A small network was shown many inputs. Here are its activations along a few directions, one row for each input.
Each table varies a few parts of the input and shows all the possible inputs, shuffled.
Descriptions start from the smaller parts, as in this example, which fits no table here: ring(5) and (point or ring(9) or (values(3) and line(4))).
Shared parts are said once, and a part with two or three values counts as separate values.
(in the rows, 128 means zero)

Other details of the inputs vary at random and push rows far along two fixed directions, the same in every table; ignore that.

A family of inputs:
R1: [104  92  44 122 133 211 141  94 132 131 177]
R2: [137 136 126 140 119  91 154 142 115 123 113]
R3: [ 96 166  65  86 143 186 123 141 108 149 158]
R4: [169  73 166 143  88 132 171 113 120  44 158]
R5: [165  59 173 172 129 133 152 100 159  57 117]
R6: [ 88 189 109  96 158  72 106 191  74 196 119]
R7: [127 104 106 131 127 181 159  86 137 170 181]
R8: [ 84 218 168 115 136  75 111 190 130 187 115]
R9: [ 98 167  43 111 148 166 131 134 127 170 129]
R10: [198  65 168 178  78  96 139  88 134  47 107]
R11: [132  84 111 122 104 202 140  51 118  74 163]
R12: [207 108 211 152 105  45 114 150 133 116 137]
R13: [138 119 148 116 132  82 130 145 132 108  85]
R14: [178 136 190 139 111  62  85 149 112 158 123]
R15: [104 108 103 117 131 147 163 120 132 125 110]
R16: [ 99 138  91 108 142 140  95 104  93 159 131]
R17: [119 146 106 108 139 111 118 188 130 146  89]
R18: [ 86 167  80  74 160 173 124 105 103 149 154]
R19: [155 131 206 158 135  53  91 176 115 109  66]
R20: [106 137 102 135 163 162 123 159 141 146 112]
R21: [118 137 161 137 117 139 133  96 175 109 145]
R22: [153  65 101 154 110 171 175  45 154  68 149]
R23: [133 155 166 145 102 117 117 168 168 121 132]
R24: [115  89  80 120 140 171 138  66 127 115 165]
R25: [ 92 177 117  90 151  92  88 162 101 176  65]
R26: [105 147 145 138 161 111 137 170 117 152  97]
R27: [203 107 180 158  95  77 114 178 141 125 146]
R28: [ 75 163 120 119 127 188 111  74 156 156 140]
Each input here is: line(4) and (values(2) or line(5)).
Changing only the line(4) part turns R22 into R2. The same change can be made to R24. Which row results?
> R6
Change only the values(2) part in R23. List by row number the other rows that result.
> R27
List by row number the other rows that have the line(4) part in common with R10.
> R11, R14, R16, R19, R25, R28
Change only the line(4) part in R4. List by row number the other rows that result.
> R3, R11, R18

A family of inputs:
R29: [182  93 202 168  98  68 125 132 148  70  89]
R30: [109 124  54  98 140 167 140 111 111 136 141]
R31: [172 113 222 169  80  72 120 133 149  66 116]
R32: [ 60 227 102  87 166 135 103 142 132 212 122]
R33: [147 158 184 132 138  41  93 201 123 145  79]
R34: [129 176 177 131 148  39 100 217 108 176  79]
R35: [ 55 213 100  93 168 156 115 155 126 228 138]
R36: [203  92 212 170  83  82 130 146 154  62 147]
R37: [182  64 198 166  86  76 132 152 127  26  94]
R38: [112  95 110 146 126 181 138  60 151 110 126]
R39: [181 106 164 144  99  44 138 188  95  89 107]
R40: [148 172 183 105 148  10  85 174  62 168  98]
R41: [ 79 187  74 100 180 144 110 155 105 221 125]
R42: [183 109 174 143 109  60 116 180 110  67  96]
R43: [195  71 182 165  90  77 127 152 116  32 108]
R44: [137  79 109 143  89 207 145  47 150 100 194]
R45: [209  73 199 173  94  74 120 144 139  63 115]
R46: [125  58  99 136 117 204 164  73 150  63 133]
R47: [215  74 194 166  81  59 120 143 129  72 118]
R48: [ 92 142 110 122 128 195 138  70 162 138 151]
R49: [ 61 191  69  83 171 144 115 137 109 171  89]
R50: [116  98 105 140 134 176 150  69 161 116 128]
R51: [ 82 187  51  72 163 137 105 152  85 189 117]
R52: [174  78 189 163  99  71 153 173 125  54  96]
R53: [128  59 109 148 121 213 153  53 168  95 145]
R54: [126 113 100 126 111 183 150  83 146 140 188]
R55: [125  79 134 162 100 201 182  51 177  90 170]
R56: [150  51 101 157 121 201 164  62 160  94 166]
R57: [ 63 215 105  84 163 154  93 147 129 214 130]
R58: [123 113 101 131 110 186 156  85 141 145 189]
R59: [ 69 178  74  83 174 144 117 158 110 172 100]
R60: [ 81 186  63  92 168 135 111 148  96 233 132]
R61: [161 114 185 155 109  47 146 176 119  73  79]
R62: [ 79 186  46  74 168 132 119 160  86 198 123]
R63: [151  50  98 152  99 194 146  47 142  91 166]
R64: [111  89  94 127 134 177 162 107 140  98 128]
R65: [118 193 163 113 139  25  87 208  89 133  53]
R66: [ 83 216  85  79 154 132  96 151 111 223 152]
R67: [115  91 104 144 133 179 159  68 161 118 133]
R68: [ 76 218  91  84 165 155  89 146 119 215 146]
R69: [123  83  95 106 136 162 156  59  90  97 152]
R70: [177 144 204 149 107  53 113 189 132 116 132]
R71: [192 112 218 167  83  69 107 157 135  75 136]
R72: [ 95 178  66  89 163 135 102 137 107 211 130]
R73: [ 63 208 101  87 165 155 103 145 135 210 136]
R74: [114  92 107 138 138 181 150  92 155 131 138]
R75: [100 102  98 133 138 195 127  79 144 134 133]
R76: [147  53 107 159 113 204 144  53 150  84 159]
R77: [ 84 181  64  86 176 136 118 167  97 180 116]
R78: [142  73 124 158 103 206 170  67 163  97 193]
R79: [ 94 193  91  89 140 150 101 129 117 201 157]
R80: [126 193 163 110 145  18 100 218 100 134  55]
R81: [127  76  82 137 129 189 171  98 127  92 149]
R82: [212  67 197 176  96  72 129 145 144  59 119]
R83: [116  87 131 147 104 212 143  59 167  98 169]
R84: [166 161 167 127 127  20  96 206  99 162 100]
R85: [152 171 155 111 121  18  83 217  70 132  82]
R86: [128 200 195 120 133  40  93 219 123 170 103]
R87: [ 97 136 114 129 129 181 152  82 163 139 154]
R88: [154 129 174 141 119  46 135 179 120  84  77]
R89: [ 96 112  94 138 143 181 157  79 148 145 130]
R90: [118 116 123 109 128 169 142  51 111 135 186]
R91: [136  66  79 134 126 200 165  79 141  72 152]
Changing only one part turns R62 into R54. The same change can be made to R37. Which row results?
> R83
Changing only one part turns R61 into R55. The same change can be made to R81. Which row results?
> R78
What do these inputs look like to the network?
> values(3) and (point or (line(4) and line(5)))
Change only the line(5) part in R29. List by row number the other rows that result.
> R38, R50, R67, R89
Change only the line(5) part in R60. List by row number the other rows that result.
> R47, R63, R72, R84

A family of inputs:
R92: [104  64  76 133 147 212 149  58 136  92 112]
R93: [131 114 105 133 123 165 132  76 135 160 168]
R94: [110  71  35 106 146 190 173  83 101 100 142]
R95: [172  83 154 167  89 133 144 141 166  86 146]
R96: [102 113 102 117 123 198 136  60 137 117 172]
R97: [118 103  73 135 128 218 145  85 157 135 178]
R98: [104 118 130 139 117 174 157  93 172 111 136]
R99: [ 93 197 145  98 151  88  97 149 110 183 116]
R100: [125 138 111 119 129 161 126 125 137 127 149]
R101: [117 109  74 117 140 129 165 161 110 101  98]
R102: [216  85 196 166  74  60 115 144 122  82 143]
R103: [108 235 121  72 153  63  64 192  73 214 116]
R104: [199  68 192 161  96  42 111 133 108  41  67]
R105: [223  69 231 185  78  43 127 151 144  73 135]
R106: [158  86 180 166  79 132 152 118 168  48 136]
R107: [109 118 128 136 138 171 150  90 149 147 147]
R108: [123 118 112 120 127 179 136 108 132 129 161]
R109: [104 232 153  88 140  47  67 184  79 190 106]
R110: [ 91 198  83  76 182  57 114 232  50 186  72]
R111: [207  77 201 156  79  79 125 137 131  54 146]
R112: [125 154 141 139 130 110 123 168 152 166 123]
R113: [ 89 210 104  89 151 120 100 189 121 191 118]
R114: [ 91 113 100 124 127 218 149  65 143 121 170]
R115: [212  57 224 193  80  77 146 142 154  69 138]
R116: [107 202 153 117 155  75 103 181 126 187  99]
R117: [ 96 200 164 108 151  78 102 174 112 182 104]
R118: [ 91 158  38  75 166 121 131 144  60 167 108]
R119: [101 107  98 132 118 219 152  61 159  99 168]
R120: [ 95 203 149 110 150  90 105 167 126 171 104]
R121: [107 187 100  96 154 114  87 166 103 208 143]
R122: [100 126  80 132 144 205 144  87 160 168 165]
R123: [124 191 173 110 129  51  93 155 102 163 106]
R124: [201  96 204 168  91  64 119 181 130  92 134]
R125: [164 112 177 148 105  90 130 105 131 115 132]
R126: [ 94 102  27 105 159 192 171 110 109 114 125]
R127: [113  92  89 120 149 160 122  84 119 106  99]
R128: [ 80 133  89 127 142 206 158  84 172 158 145]
R129: [105  72  69 135 145 210 147  61 147  84 107]
R130: [187  72 198 173  98  51 126 171 141  31  50]
R131: [121 133 139 128 136 130 129 104 136 151 140]
Changing only one part turns R122 into R93. The same change can be made to R126. Which row results?
> R118
What do these inputs look like to the network?
> line(5) and (values(2) or ring(6))
List by row number the other rows that have the line(5) part in common with R94.
> R96, R99, R105, R111, R121, R127, R131
Change only the ring(6) part in R128. List by row number the other rows that result.
> R95, R98, R106, R112, R113

A family of inputs:
R132: [166  46 171 182  96 130 159  84 146  32 107]
R133: [101 136  85 116 139 203 142  85 141 187 201]
R134: [ 53 243 127  94 164 122  99 181 147 213 125]
R135: [115  56  46 132 135 218 177  67 155 105 133]
R136: [108 109  68 106 150 173 141  78 100 141 154]
R137: [201  39 158 158  92  86 159 151 112  46 126]
R138: [ 71 190  70  86 180 121 104 133 104 202  92]
R139: [ 60 236 138  80 166  97  86 174 120 194  93]
R140: [129 105 142 135 118 108 152 165 142  64  88]
R141: [190  47 175 160  83 129 147  74 136  64 169]
R142: [ 49 179  50  95 179 153 124 162 109 191  86]
R143: [127  72  48 116 113 205 173  87 119  85 167]
R144: [106 131  99 115 143 171 107  89 129 166 149]
R145: [156 179 227 156 113  35 100 212 142 150  94]
R146: [ 94 154 131 116 139 150 111 112 135 164 109]
R147: [124  96  90 119 100 206 148  43 133 108 193]
R148: [150 137 193 143 125  69 122 164 125  65  77]
R149: [127  88  68 117 112 198 157  50 114  85 172]
R150: [172 140 207 163 109  57 109 177 157 137 122]
R151: [167 149 178 137 130   7  85 197  89 124  77]
R152: [182 109 156 142 123  53 119 199 104 100  83]
R153: [208  91 205 168  60 104 142 134 146  66 182]
R154: [111 141 101 131 141 185 125  99 156 183 177]
R155: [103 197 138 104 161  93  83 157 113 200  98]
What do these inputs look like to the network?
> line(4) and line(6)
Changing only the line(6) part turns R151 into R138. The same change can be made to R152. Which row results?
> R135
A walk changes only the line(6) part. It starts at R139 and steps to R146. List the rest of the walk in order.
> R155, R144, R141, R147
A walk changes only the line(4) part. It starts at R137 and steps to R136. List the rest of the walk in order.
> R141, R133
Change only the line(6) part in R145. List by row number the other rows that result.
> R133, R134, R150, R153, R154
